A small network was shown many inputs. Here are its activations along a few directions, one row for each input.
Each table varies a few parts of the input and shows all the possible inputs, shuffled.
A made-up example of a description, with smaller parts first: ring(8) and (point or ring(11) or (values(3) and line(6))).
Shared parts are said once, and a part with two or three values counts as separate values.

Other details of the inputs vary at random and push rows far along three fixed directions, the same in every table; ignore that.

Table:
r1: -33,132,-189,-31,-211,222,237,-251,-654,80,122,308,349,-75
r2: -433,-102,3,264,116,15,63,-415,-149,-271,30,-136,55,-85
r3: -399,-120,115,395,9,-1,11,-168,-70,-101,10,-214,-176,-2
r4: -370,-280,136,156,159,-188,-136,-197,465,-311,-83,-554,-226,-90
r5: 350,-183,129,-135,188,-286,76,204,-114,-86,195,-74,-26,132
r6: -498,-108,-166,276,6,120,51,-439,-55,-194,-4,-206,68,-122
r7: 315,-170,-93,-249,224,-62,93,248,81,76,143,-39,113,79
r8: 108,115,33,46,-230,70,172,-173,-737,48,275,380,155,50
r9: 234,-159,-104,-238,255,-88,31,138,199,-4,12,-138,34,44
r10: -344,-180,149,151,256,-261,-128,-235,339,-399,-104,-560,-263,-91
r11: 173,-204,-111,-108,178,-44,93,327,65,185,100,-41,27,90
r12: 386,-132,141,-185,214,-262,66,263,-10,-20,193,-56,-71,169
r13: 180,-305,-88,-115,228,-90,167,279,-62,160,206,-73,106,92
r14: -107,414,-24,104,-388,246,-167,-141,-18,94,-227,302,-121,-60
r15: -34,-51,78,129,-338,147,316,-104,-854,305,393,411,249,35
r16: -431,-170,-150,255,29,99,123,-337,-125,-180,51,-194,121,-96
r17: 293,-164,141,-253,118,-204,38,132,74,9,107,-77,-38,45
r18: 150,775,-20,-12,-175,162,-615,319,911,48,-770,138,-618,42
r19: 423,386,49,-150,-96,-15,-102,246,-15,120,-137,304,-121,94
r20: -483,-211,11,237,-95,46,109,-425,-43,-97,83,-218,144,-159
r21: -354,-223,18,172,331,-124,-156,-137,408,-368,-86,-475,-171,-18
r22: 136,649,-268,-95,-141,311,-447,377,825,191,-666,215,-350,41
r23: -180,354,-111,84,-394,301,-148,-168,32,154,-237,251,51,-109
r24: 402,-115,109,-175,173,-255,31,299,-40,-40,134,-19,-70,148
r25: -142,363,-117,178,-181,280,-148,-81,-75,-1,-193,273,-46,-11
r26: 298,-188,-110,-263,239,-154,151,183,-15,1,105,-57,164,8
r27: -52,369,36,96,-342,250,-136,-55,30,136,-153,271,-102,-29
r28: -446,-109,114,262,-78,-39,57,-465,-57,-214,-4,-196,-23,-160
r29: 143,-123,27,-220,58,-108,-45,75,273,57,-39,-137,45,-50
r30: -494,-155,15,392,108,89,18,-198,-74,-119,13,-159,-51,-7
r31: 6,28,-32,123,-116,200,167,37,-625,217,242,402,192,125
r32: 18,343,17,194,-295,195,-73,118,-239,233,-79,368,-140,86
r33: 141,-160,34,-250,60,-177,36,64,112,7,10,-174,133,-116
r34: 6,717,-262,-36,-136,309,-536,250,935,114,-804,130,-401,-54
r35: -61,135,-36,122,-129,241,89,-189,-504,52,209,344,197,24
r36: -10,40,-190,30,-185,223,230,-166,-586,85,189,289,335,6
r37: 188,-233,27,-216,69,-170,30,156,170,38,66,-150,128,1
r38: -401,-250,25,168,357,-125,-156,-215,383,-370,-44,-485,-167,-38
r39: -119,360,-92,109,-161,271,-112,-172,-138,16,-151,290,-25,-17
r40: 161,-231,26,-207,87,-152,66,154,169,56,86,-129,105,0
r41: 318,-88,16,-223,289,-186,15,226,42,-87,53,-34,38,55
r42: -347,-85,85,200,-88,-54,42,-353,-45,-200,-24,-168,-26,-156
r43: 239,-141,-135,-204,213,-76,76,231,166,12,34,-72,41,80
r44: 301,-146,116,-230,95,-204,57,236,106,22,98,-49,-61,95
r45: -472,-103,-12,309,107,71,54,-348,-83,-266,24,-160,-7,-37
r46: 429,297,18,-217,-212,64,-62,338,5,215,-118,369,-49,88
r47: 285,-147,131,-280,105,-259,54,128,9,-33,99,-122,4,1
r48: -456,-233,121,336,-87,23,108,-260,-173,-29,110,-192,-48,-74
r49: -207,138,-29,77,-307,185,72,-317,-257,102,-12,183,234,-133
r50: -142,278,-50,83,-347,305,-73,-116,-17,195,-115,240,102,-92
r51: 81,-340,55,-78,62,-134,125,198,-12,208,202,-120,129,-3
r52: 133,-325,55,-123,61,-149,112,275,61,222,169,-110,101,26
r53: 399,-91,122,-193,174,-305,89,200,-126,-60,145,-15,-15,68
r54: -226,127,-45,109,-322,178,92,-332,-321,78,3,183,256,-186
r55: 269,-125,157,-85,194,-211,11,153,4,-33,211,-96,-76,113
r56: -427,-329,32,119,146,-142,-147,-180,538,-226,-92,-561,-84,-153
r57: 456,337,37,-156,-97,13,-57,347,-31,142,-87,334,-131,165
r58: -24,292,28,61,-322,206,-22,-81,-138,138,-72,305,-28,0
r59: 304,-40,10,-274,269,-171,1,219,18,-95,31,-46,29,58
r60: 365,-128,16,-238,302,-147,36,302,42,-11,149,18,26,163
Each input here is: ring(5) and (values(2) or line(10)).
The inputs of r5 and r21 match in every part but the ring(5) part. If r18 is changed in the same way as r5 into r21, which row does it become?
> r39
The inputs of r40 and r44 match in every part but the ring(5) part. If r56 is changed in the same way as r40 into r44, which row does it become?
> r46
Change only the ring(5) part in r26. List by row number the other rows that result.
> r41, r42, r53, r54
Change only the values(2) part in r15. List by row number the other rows that result.
> r48
Change only the values(2) part in r11. List by row number the other rows that result.
> r13
Change only the ring(5) part in r60. List by row number the other rows that result.
> r12, r20, r22, r58

Table:
r61: -276,-178,-60,84,292,-136,-121,-24,538,-199,-199,-478,-196,-85
r62: -161,-386,63,77,8,-37,285,-250,-468,-4,414,-53,316,-11
r63: 226,-163,63,-149,132,-126,80,211,4,72,138,-55,-17,91
r64: 90,191,-66,-150,146,-89,-361,331,854,-63,-494,-213,-300,-29
r65: -62,179,-7,73,-193,79,-29,-29,-112,61,-99,118,-33,-46
r66: -48,156,-43,31,-235,117,-27,-58,37,103,-97,110,-9,-53
r67: -98,98,-76,41,-34,143,-25,-95,-41,30,-29,119,87,-39
r68: -74,80,51,105,-63,78,-33,-70,-96,-2,16,118,-17,39
r69: -45,115,-91,84,-40,88,-9,0,-85,-9,-49,87,-7,17
r70: -84,41,-22,62,-102,126,-19,-65,-41,97,22,87,77,-42
r71: -12,167,-47,51,-97,95,-10,-60,-102,-34,-65,114,15,-7
r72: 234,-80,30,-180,113,-104,23,95,-10,-43,104,-10,44,80
r73: -67,49,-116,41,-26,89,24,-21,-84,32,-48,62,68,-35
r74: -70,19,56,48,-35,66,-22,-38,-43,38,27,56,2,19
r75: 218,-169,50,-197,80,-133,49,127,36,67,131,-35,105,6
r76: -342,-298,28,185,216,-94,8,-245,160,-279,78,-385,-62,-34
r77: 246,-43,-7,-152,109,-116,16,167,-12,-40,28,-11,25,66
r78: 251,-91,79,-172,57,-143,69,197,-67,55,104,17,32,41
r79: -81,119,-104,26,-84,62,-28,-63,4,-5,-155,33,24,-70
r80: -77,69,-98,41,-44,116,28,-37,-84,30,-29,103,86,-26
r81: -63,85,31,59,-58,91,-66,-12,1,54,-24,88,-31,7
r82: -51,61,40,40,-95,90,-36,-10,-40,64,2,105,-13,38
r83: -21,471,-30,20,-173,149,-375,180,638,65,-519,32,-387,-34
r84: -56,105,-61,69,-180,138,-13,24,-93,130,-43,155,66,-33
r85: 249,-115,11,-192,13,-138,54,218,-9,96,78,15,96,14
r86: 50,-233,48,-93,73,-158,116,38,49,-3,133,-175,72,-11
r87: -49,174,-48,63,-106,109,-10,-106,-53,-38,-74,74,-26,-10
r88: -57,94,-27,56,-16,108,-20,-75,-75,-22,18,115,41,32
r89: -53,202,6,62,-233,126,-23,-80,-72,73,-78,155,-57,-31
r90: 223,-108,-13,-207,168,-60,54,148,-3,55,116,43,137,57
r91: -62,187,24,106,-152,86,-33,-119,-57,-10,-78,99,-93,-13
r92: -261,112,-52,134,-138,58,-137,-86,259,-22,-245,-128,-116,-112
r93: -44,117,-7,32,-52,85,-32,-132,-66,-57,-25,74,27,1
r94: -103,121,26,69,-203,107,-24,-127,-112,32,-28,106,-20,-36
r95: -30,174,-2,92,-117,40,5,-74,-165,17,-77,102,-61,-23
r96: -54,108,1,7,-178,97,-30,-77,-15,84,-39,123,72,-49
r97: -350,-308,55,204,174,-134,48,-181,79,-171,54,-401,-102,-64
r98: 204,-141,43,-72,163,-160,105,160,-135,26,141,-34,-13,84
r99: -28,164,57,65,-82,63,-55,-96,-88,-14,-40,135,-25,-14
r100: 287,-35,-32,-169,118,-138,75,167,-65,3,48,-16,13,63
r101: -37,109,-35,23,-194,84,2,-19,-53,92,-52,117,59,-58
r102: -46,66,-65,-2,-48,127,-4,-63,-60,44,-4,126,96,-5
r103: 267,-139,73,-174,103,-112,33,232,19,89,129,1,-7,99
r104: -4,116,-70,55,-53,111,-5,-33,-30,5,-18,95,-35,35
r105: -432,-265,-39,174,153,-108,80,-342,62,-245,-14,-414,4,-146
r106: 221,-156,-20,-210,151,-145,93,134,-12,-7,80,-49,114,9
r107: -38,79,-28,44,-84,85,4,-146,-119,-56,9,59,19,-9
r108: 206,-124,97,-95,186,-127,28,138,-49,1,161,11,16,84
r109: -64,126,44,40,-132,89,-41,-91,-73,34,-36,122,-6,-40
r110: -378,-275,75,217,153,-103,-26,-158,163,-202,3,-372,-106,-68
r111: -43,189,-83,90,-99,140,-41,7,-100,9,-78,181,9,19
r112: -90,75,-73,15,-79,82,30,-129,-33,-10,-69,39,45,-62
r113: -34,115,-70,-19,-118,104,-14,-104,-41,18,-73,117,58,-55
r114: 186,-77,8,-130,133,-59,10,137,15,-14,108,17,37,108
r115: -49,104,-67,83,-43,106,12,-27,-116,-14,0,116,26,20
r116: 239,-40,1,-141,154,-53,16,159,-24,14,121,71,62,86
r117: -39,104,16,101,-54,65,1,-21,-71,17,-13,90,-65,40
r118: 37,147,12,72,-83,77,-21,18,-46,53,-32,148,-82,50
r119: -32,11,-40,44,-106,91,39,14,-96,112,34,84,83,-24
r120: -54,-263,-13,-33,58,-72,231,-227,-288,-81,228,-91,192,-50
r121: -53,143,-114,36,-87,142,-19,4,-71,56,-95,165,72,-29
r122: 195,-194,45,-162,114,-90,58,152,21,99,167,-33,116,50
r123: 198,-91,41,-138,47,-152,87,146,-98,61,79,-29,-6,30
r124: -426,-231,110,265,128,-119,43,-334,6,-291,55,-367,-62,-85
r125: -329,-300,65,188,193,-146,-15,-118,193,-188,6,-418,-126,-60
r126: -89,53,-20,35,-196,93,-8,-114,-41,61,-18,64,41,-61
r127: -260,-160,95,142,276,-240,-190,-34,571,-298,-220,-550,-316,-60
r128: 232,-118,8,-150,129,-118,73,79,-3,-54,112,-76,3,61
r129: -72,194,23,117,-143,75,-49,-78,-130,-17,-103,131,-43,-26
r130: -68,125,-9,16,-227,114,-40,-75,-18,90,-53,143,56,-41
r131: -85,155,61,87,-136,80,-41,-137,-109,-25,-35,128,-24,-2
r132: 249,-94,91,-136,119,-166,84,123,-69,-9,127,-31,-13,63
r133: -55,161,-78,40,-221,88,4,-36,-67,122,-105,111,12,-69
r134: -363,-287,-13,146,193,-56,6,-248,196,-220,24,-368,-9,-84
r135: -50,153,-56,-22,-127,116,-47,-96,-3,20,-104,144,62,-41
r136: -61,57,-81,68,-141,100,51,-20,-136,139,-6,81,48,-37
r137: 236,-130,73,-100,170,-148,68,208,-70,11,145,4,4,97
r138: 238,-60,68,-161,28,-132,37,205,-67,58,63,39,23,37
r139: -31,41,16,53,-59,58,2,42,-69,61,1,71,-19,14
r140: -68,96,-41,-18,-63,83,-32,-119,2,-6,-77,82,75,-47
r141: 230,-66,98,-186,14,-108,30,145,-46,61,110,60,37,61
r142: -450,-235,13,171,156,-58,-2,-384,141,-266,4,-367,28,-154
r143: -71,124,76,78,-77,54,-34,-136,-105,-37,-19,96,-9,-8
r144: 205,-98,-52,-108,155,-103,106,155,-111,12,119,-16,32,83
r145: -27,80,-101,12,-58,131,26,-55,-36,56,-29,97,40,-17
r146: -53,86,56,86,-23,64,-30,-57,-85,-1,17,120,-11,40
r147: 219,-56,61,-81,120,-117,12,228,-42,22,65,48,-20,92
r148: 283,-145,59,-174,119,-124,56,238,45,94,123,-30,-39,100
r149: -27,39,-67,48,-114,80,9,40,-66,123,-18,66,47,-31
r150: 291,260,-112,-234,124,12,-303,443,736,103,-396,-22,-280,49
r151: 255,-85,49,-101,159,-159,25,259,-11,29,68,-6,-42,98
r152: -81,97,51,101,-121,64,-4,-162,-158,-35,8,82,-23,-22
r153: 272,-177,90,-133,167,-155,70,173,-73,17,194,-5,9,114
r154: -15,200,-77,61,-106,85,-42,-38,-63,-25,-128,88,-24,-15
r155: -192,-288,12,109,54,-45,150,-163,-96,-34,194,-203,99,-47
r156: 73,-194,10,-44,193,-112,122,48,-47,-78,180,-122,47,67
r157: -3,66,-36,21,-156,126,-15,5,-33,138,-2,126,48,-10
r158: 285,244,-14,-220,191,-77,-402,387,830,-46,-411,-138,-352,58
r159: -103,-287,130,5,50,-102,185,-220,-327,-84,282,-97,154,-15
r160: 256,-93,-6,-164,33,-57,43,225,95,152,74,10,23,57
What do these inputs look like to the network?
> values(2) and ring(5) and line(10)
The inputs of r99 and r108 match in every part but the values(2) part. If r65 is changed in the same way as r99 into r108, which row does it become?
> r125
The inputs of r107 and r76 match in every part but the values(2) part. If r87 is changed in the same way as r107 into r76, which row does it become?
> r156
The inputs of r97 and r123 match in every part but the values(2) part. If r157 is changed in the same way as r97 into r123, which row does it become?
> r126
A walk changes only the ring(5) part. It starts at r142 and steps to r158. List the rest of the walk in order.
> r99, r109, r75
Change only the line(10) part in r143. List by row number the other rows that result.
> r91, r95, r99, r124, r127, r129, r131, r132, r152
A walk changes only the ring(5) part. It starts at r137 and steps to r139. List the rest of the walk in order.
> r119, r80, r115
Change only the line(10) part in r102. List by row number the other rows that result.
> r61, r67, r73, r80, r90, r121, r134, r145, r150

Table:
r161: 58,-42,-83,-121,67,-79,-1,41,201,-49,-100,-171,-23,-71
r162: -10,-161,-23,-98,-14,-49,-19,103,274,50,-16,-127,53,-37
r163: 81,-64,-51,-83,76,-143,8,37,134,-77,-80,-142,2,-47
r164: 80,11,51,-7,209,-38,-75,24,166,-130,55,-67,-96,101
r165: -7,454,-176,-33,-355,313,-91,-58,-35,204,-257,406,11,-59
r166: -34,396,-190,8,-480,371,-88,-7,2,313,-218,335,58,-69
r167: 235,-529,100,-187,135,-195,551,-318,-954,-58,792,103,583,52
r168: 3,-155,-4,-86,32,-85,-51,92,202,78,-17,-126,39,-69
r169: -149,-130,49,113,142,-23,39,-75,-31,-39,62,-100,-2,17
r170: 48,18,5,-5,198,-115,-73,110,90,-160,-61,-101,-109,69
r171: -713,29,-74,563,-119,159,59,-585,-282,-270,-65,-130,-28,-138
r172: -13,-66,77,27,150,-63,-62,159,146,2,12,-95,-75,35
r173: -36,423,-174,131,-380,402,-86,66,-51,291,-201,377,-56,33
r174: 393,146,-27,-280,-161,73,116,172,-306,315,73,421,247,39
r175: 84,-44,27,-138,135,-75,-78,-23,164,-151,-51,-91,13,-13
r176: -787,-109,-33,555,-199,266,84,-535,-229,-150,65,-128,64,-127
r177: -14,-114,11,43,123,-62,-78,170,177,51,-6,-96,-82,28
r178: 63,-26,-63,0,167,-62,2,108,123,-72,-51,-145,-121,23
r179: 5,-101,53,-97,51,-81,-46,85,214,24,-37,-119,17,-66
r180: 66,-20,-11,-125,112,-142,-45,22,117,-128,-68,-128,14,-21
r181: 83,-13,291,76,12,-200,-86,106,88,-60,10,-110,-326,103
r182: 397,169,-89,-195,-65,113,152,227,-402,242,138,444,114,137
r183: 73,-21,51,-20,223,-46,-84,56,106,-181,-19,-71,-89,83
r184: 94,-50,282,-39,-60,-238,-47,23,86,-46,38,-139,-208,-2
What do these inputs look like to the network?
> values(2) and (point or line(11))
The inputs of r173 and r166 match in every part but the values(2) part. If r176 is changed in the same way as r173 into r166, which row does it become?
> r162
Change only the values(2) part in r169. List by row number the other rows that result.
> r174
